Each row below holds a small network's activations on one input, seen along a few directions.
Each table varies a few parts of the input and shows all the possible inputs, shuffled.
Descriptions start from the smaller parts, as in this example, which fits no table here: one of 2 separate values, together with either a single point or one of 11 places along a line or (one of 5 places around a ring, together with one of 6 places along a line).
Shared parts are said once, and a part with two or three values counts as separate values.

Other details of the inputs vary at random and push rows far along two fixed directions, the same in every table; ignore that.

Rows:
x1: -10	2	2	26	14	22	-26	33	46	-3	-11	26	42	-43	33	-26
x2: 3	5	26	-14	33	-4	-32	-33	-31	5	10	-11	9	0	-1	-9
x3: -19	13	0	26	25	33	-26	18	65	-9	-14	19	43	-48	28	-34
x4: -14	21	17	0	51	10	-52	3	12	4	8	11	37	-17	20	-26
x5: 6	-19	-23	-5	-30	-6	14	33	-6	12	4	-21	-29	28	8	-1
x6: -4	15	0	15	23	21	-21	27	54	2	-20	15	54	-51	30	-31
x7: -10	11	7	24	16	33	-25	27	52	-5	-10	23	42	-51	31	-21
x8: 7	-2	-28	-9	-21	-13	19	36	-4	22	1	-20	-20	31	8	15
x9: 0	7	18	17	5	2	2	-21	-10	-14	-9	11	9	-18	8	1
x10: -15	-7	-53	3	-19	37	-20	95	32	16	-1	-2	12	20	16	-9
x11: 26	-11	0	-24	-5	-6	23	-36	-26	13	38	-9	-15	55	-14	9
x12: -25	20	7	23	35	18	-23	30	63	-13	-10	25	45	-45	14	-26
x13: 1	-12	-30	-13	-46	-3	14	37	-24	17	5	-24	-25	43	-3	15
x14: 12	5	44	0	9	-16	16	-75	-35	-24	-7	15	4	-33	-3	14
x15: 15	-14	1	-11	-19	-11	28	-9	-22	7	1	-23	-32	14	-4	12
x16: 15	-4	34	-7	-1	-14	15	-57	-25	-11	-2	5	-2	-32	-1	17
x17: 14	-7	46	-20	27	-23	28	-71	-41	-4	-30	13	21	-38	-16	5
x18: 14	0	43	-19	-2	-22	17	-69	-37	-10	-12	12	16	-36	-5	13
x19: 2	-2	44	7	12	-16	12	-74	-27	-17	-14	10	5	-27	-6	16
x20: 5	5	1	1	33	26	-7	-1	37	8	20	11	39	7	12	-35
x21: 1	-13	-36	-21	-19	-4	22	46	-19	22	-2	-17	-27	41	-3	13
x22: 9	0	34	-3	5	-15	5	-65	-19	-24	-8	10	-6	-19	-12	13
x23: -18	17	8	26	29	23	-30	15	51	-9	-15	25	35	-48	-5	-30
x24: -22	19	-6	36	27	25	-37	20	51	-10	-9	27	43	-46	-3	-25
x25: 12	-19	-17	-30	-29	-12	19	3	-43	6	3	-11	-26	28	-14	29
x26: 18	0	33	-1	4	-22	16	-53	-31	-1	-18	8	12	-26	-2	18
x27: 22	-2	42	-14	29	-11	24	-81	-26	2	18	17	21	11	-13	-3
x28: 16	-10	43	-2	7	-24	10	-69	-26	-15	-10	18	12	-43	5	8
x29: -20	0	-59	13	-31	39	-31	85	57	0	17	-9	-5	20	27	-10
x30: -2	10	42	2	24	-30	16	-62	-23	-8	-18	19	-3	-27	-28	11
x31: -14	2	-52	11	-29	28	-32	81	39	2	16	-5	-18	25	-8	-6
x32: -5	2	-24	2	-19	-3	19	33	-9	5	4	-13	-31	35	11	6
x33: 0	-12	-27	-9	-38	-2	5	30	-13	-8	21	-28	-43	43	-23	26
x34: -10	0	-30	5	-11	-12	10	25	-4	9	7	-13	-30	31	-23	8
x35: 12	5	42	-21	31	-18	-28	-67	-50	-2	16	-1	2	-8	-9	6
x36: 6	1	44	6	14	-18	9	-71	-25	-22	-16	13	2	-21	-13	12
x37: -15	4	-41	20	-3	36	-29	73	62	-5	-4	-2	6	8	18	-31
x38: -6	-5	-28	-4	-22	-8	13	31	0	5	4	-16	-44	48	-1	9
x39: 3	-3	-13	-2	-18	-15	5	-17	-23	-5	11	-11	-30	17	-34	22
x40: 11	-17	-8	-28	-37	-20	34	0	-43	14	-2	-29	-33	35	-14	13
x41: 2	-7	-23	-6	-24	-4	21	36	0	18	6	-20	-33	29	11	13
x42: 5	-8	-33	-3	-34	1	20	34	-19	4	7	-29	-45	50	0	6
x43: -4	-6	-3	-7	-14	-19	26	-15	-19	4	-1	-15	-35	27	-2	22
x44: 0	8	18	-13	5	-15	17	-15	-8	8	-16	8	17	-18	6	-2
x45: 12	-9	-21	-21	-5	-4	24	6	-11	22	35	-12	-22	74	-5	0
x46: -21	13	4	29	25	30	-33	31	55	-19	-6	22	43	-43	7	-21
x47: 8	7	49	-17	33	-20	-23	-73	-54	2	9	0	9	-5	-11	5
x48: 2	-15	-28	-9	-30	-15	21	40	-10	17	6	-19	-37	42	10	11
x49: -17	17	-9	29	32	25	-30	19	56	-8	-12	19	40	-46	-3	-34
x50: -2	14	-1	15	17	24	-33	21	55	-5	-10	26	57	-59	33	-21
x51: -5	-6	-26	3	-33	-1	1	32	-13	5	11	-15	-43	43	-30	19
x52: 0	-13	-26	-7	-28	-4	15	32	-9	-3	11	-34	-43	45	-25	14
Each input here is: one of 4 places along a line, together with either one of 2 separate values or one of 11 places along a line.
Question: Changing only the place on the line of 4 turns x11 into x20. The same change can be made to x29. Which row results?
Answer: x3
Question: Changing only the place on the line of 4 turns x25 into x21. The same change can be made to x18. Which row results?
Answer: x44
Question: List by row number the other rows that have the place on the line of 4 in common with x26.
Answer: x1, x7, x9, x10, x13, x19, x24, x27, x36, x46, x47, x51
Question: Change only the place on the line of 4 in x34. List by row number the other rows that result.
Answer: x24, x39, x49
Question: Change only the place on the line of 4 in x28. List by row number the other rows that result.
Answer: x1, x5, x48

Rows:
x53: 23	-11	29	-25	-18	-39	38	-60	-65	-2	-2	-11	-16	5	-24	37
x54: -13	8	-1	11	8	-2	-14	8	12	7	-10	4	9	-18	3	-1
x55: 0	4	3	14	-2	15	-6	-13	21	-12	-4	13	17	-14	0	-10
x56: -7	2	-8	0	-5	3	-10	8	16	2	-1	9	15	-18	2	4
x57: 24	-10	37	-23	13	-34	46	-80	-52	4	12	-3	-17	32	-4	16
x58: 1	-1	-4	-4	7	4	-8	24	11	7	-15	11	17	-19	9	-11
x59: 1	-4	5	4	3	11	-11	15	19	-3	-8	11	15	-25	30	-16
x60: -5	-20	-64	2	-63	13	6	84	-1	9	27	-38	-69	87	0	13
x61: 1	-1	15	9	12	6	0	-11	31	-11	-1	6	9	-23	11	-14
x62: -3	4	7	-9	21	3	-35	-6	-18	9	22	-9	2	18	-10	-10
x63: 0	5	1	10	-4	11	-13	-3	20	0	-1	12	16	-23	12	3
x64: -2	7	5	-3	28	-4	12	-4	5	18	9	7	16	18	9	-16
x65: -7	2	11	7	18	0	1	2	21	1	-8	-1	8	-14	-8	-11
x66: -10	12	0	11	8	0	-15	4	15	1	-8	4	3	-20	14	0
x67: 6	-5	-2	-3	-5	21	0	10	11	3	-6	1	23	-18	22	-10
x68: -2	0	2	19	4	17	-10	2	21	-10	-1	20	20	-23	9	1
x69: 17	-5	54	-15	13	-43	42	-92	-50	-10	-10	-11	-31	-6	-27	25
x70: 3	-27	-74	-27	-64	13	15	92	-13	27	19	-47	-45	77	2	13
x71: -5	3	4	4	8	3	-10	16	11	3	-15	4	8	-20	23	-14
x72: 10	2	2	-6	14	7	15	-12	8	14	15	9	18	21	16	-9
x73: -8	1	2	8	0	13	-4	7	14	-9	-2	13	16	-13	-10	-8
x74: 25	-8	28	-17	0	-42	40	-77	-61	-4	-7	-9	-29	6	-47	25
x75: -14	9	0	9	6	-2	-10	17	7	6	-9	6	8	-16	7	-7
x76: 4	2	3	17	10	6	-3	-10	24	-13	1	8	11	-24	7	-18
x77: 9	3	-1	15	3	12	0	-12	21	-7	3	8	16	-22	-2	-13
x78: 14	-8	37	-14	-13	-40	30	-70	-57	-9	-2	-3	-30	-2	-6	28
x79: -11	11	3	15	12	4	-9	-2	20	-11	-11	5	5	-12	4	-13
x80: -14	6	2	15	12	3	-9	3	16	-4	-12	5	11	-8	-7	-13
x81: -2	6	2	8	-7	10	-9	8	16	0	1	15	15	-23	16	-4
x82: 1	-2	-10	-10	5	11	-2	22	7	7	-16	0	18	-13	10	-10
x83: 1	8	-5	1	3	2	-9	23	12	3	-10	6	20	-15	6	-1
x84: -5	-1	-3	-2	7	8	-3	18	4	8	-18	-7	17	-12	13	-14
x85: 0	6	9	-10	18	2	-34	-12	-18	2	24	-11	-5	19	-1	-7
x86: -9	6	2	10	9	10	-7	12	13	-5	-9	14	12	-12	-12	-9
x87: -2	-14	-74	-6	-65	18	7	83	1	9	30	-36	-60	83	-7	26
x88: -8	4	-4	-2	-6	3	-6	15	11	1	0	13	14	-19	6	-3
x89: 31	-39	-32	-37	-78	-29	50	10	-81	22	21	-51	-91	95	-21	50
x90: -13	12	13	19	15	8	-9	3	15	-11	-10	9	6	-18	5	-12
x91: 0	-24	-70	-18	-58	10	15	87	10	21	29	-43	-57	81	-17	14
x92: 2	-6	-2	-8	-1	7	-4	20	11	3	-8	11	21	-21	12	-10
x93: 0	4	0	9	-3	8	-12	17	19	-7	-1	3	17	-17	28	-6
x94: -11	13	1	9	5	-1	-11	13	10	0	-7	6	1	-18	18	-7
x95: 7	4	2	8	-7	12	-8	12	15	-1	0	6	23	-18	18	0
x96: -1	10	3	15	17	2	-2	-4	19	-8	-3	1	4	-23	0	-14
x97: 25	-6	42	-26	12	-21	-2	-91	-70	-3	22	-12	-13	19	-27	21
x98: 0	1	3	-2	12	2	3	4	21	2	-6	3	6	-11	-13	-7
x99: -18	11	-2	11	12	4	-8	12	14	-8	-6	6	7	-12	-5	-1
x100: -12	8	5	19	17	5	-13	4	17	-9	-10	12	8	-23	11	-3
x101: 5	-1	-4	-17	8	10	-32	-3	-16	6	28	-8	5	22	-12	-3
x102: 4	3	-3	-15	15	6	-35	0	-14	9	22	-5	1	22	-13	-5
x103: -6	5	0	12	0	6	-17	3	24	-5	-2	9	10	-22	21	-2
x104: 0	9	6	-4	25	-2	11	-8	7	12	9	7	10	18	18	-14
x105: 5	1	-3	-11	14	3	14	-2	9	17	15	10	21	20	9	-10
x106: -2	4	11	19	1	19	-5	-5	18	-13	-3	18	19	-19	2	-9
x107: -7	1	-6	4	-3	8	-5	0	18	-9	-4	9	15	-7	-10	-9
x108: 15	-17	32	-16	-7	-37	36	-73	-62	-10	-4	2	-21	2	-34	39
x109: -15	15	0	11	12	6	-9	6	17	-15	-6	5	1	-15	6	0
x110: 15	-11	30	-14	0	-40	33	-68	-64	-6	-11	0	-26	5	-39	38
x111: 7	-23	-67	-9	-62	17	14	81	12	19	31	-44	-60	82	-8	14
x112: 12	-7	32	-22	-7	-35	38	-79	-61	-17	-2	-1	-23	2	-39	38
x113: -4	12	2	8	5	1	-10	16	12	-2	-8	0	10	-16	20	-4
x114: -10	10	-9	3	8	7	-7	14	15	-9	-6	11	8	-10	-10	2
x115: -15	8	11	18	15	6	-7	8	10	-4	-11	8	12	-13	-8	-12
x116: -6	4	4	16	3	10	-11	-7	27	-16	-6	12	11	-14	10	-15
x117: -10	8	0	13	6	12	-11	3	25	-20	0	12	9	-18	14	-3
x118: 3	-26	-69	-19	-63	14	11	87	-8	21	19	-50	-56	79	19	10
x119: -6	5	-5	5	5	4	-7	4	15	-5	-12	10	10	-5	-13	-10
x120: -5	5	1	15	18	1	-2	2	15	-1	-5	1	12	-19	-10	-15
x121: -8	0	2	21	8	12	-15	6	26	-14	-3	17	13	-22	19	-4
x122: 22	-4	31	-28	16	-40	47	-74	-56	15	6	2	-12	32	-21	19
x123: -4	3	-1	-2	7	10	-3	13	7	2	-17	-7	11	-16	24	-13
x124: -8	9	-5	0	2	0	-9	19	9	5	-9	13	10	-17	3	-4
x125: 16	-5	29	-21	-8	-46	31	-73	-65	3	-11	-6	-29	3	-35	41
x126: 4	-2	5	-10	13	8	-35	-10	-12	-2	29	-10	0	23	4	-8
x127: 3	-1	-8	4	2	6	2	0	16	-3	3	5	13	-16	-13	-11
x128: -14	3	3	18	16	3	-11	10	11	-2	-10	10	12	-17	-1	-2
x129: -6	-1	2	3	9	1	-9	19	7	9	-16	3	13	-16	12	-14
x130: -5	8	1	8	5	-1	-9	20	8	4	-10	0	16	-13	10	-5
Question: Changing only one part turns x57 into x64. The same change can be made to x78. Which row results?
Answer: x75
Question: Changing only one part turns x106 into x60. The same change can be made to x87. Which row results?
Answer: x117
Question: Describe the family of inputs behind these rows.
Answer: one of 6 places around a ring, together with either one of 2 separate values or one of 11 places along a line
Question: Change only the place on the line of 11 in x112. List by row number the other rows that result.
Answer: x53, x56, x70, x73, x88, x91, x92, x107, x108, x127
Question: Change only the place on the line of 11 in x123. List by row number the other rows that result.
Answer: x66, x69, x71, x79, x90, x94, x96, x100, x109, x113
Question: Change only the choice among 2 separate values in x102. List by row number the other rows that result.
Answer: x122
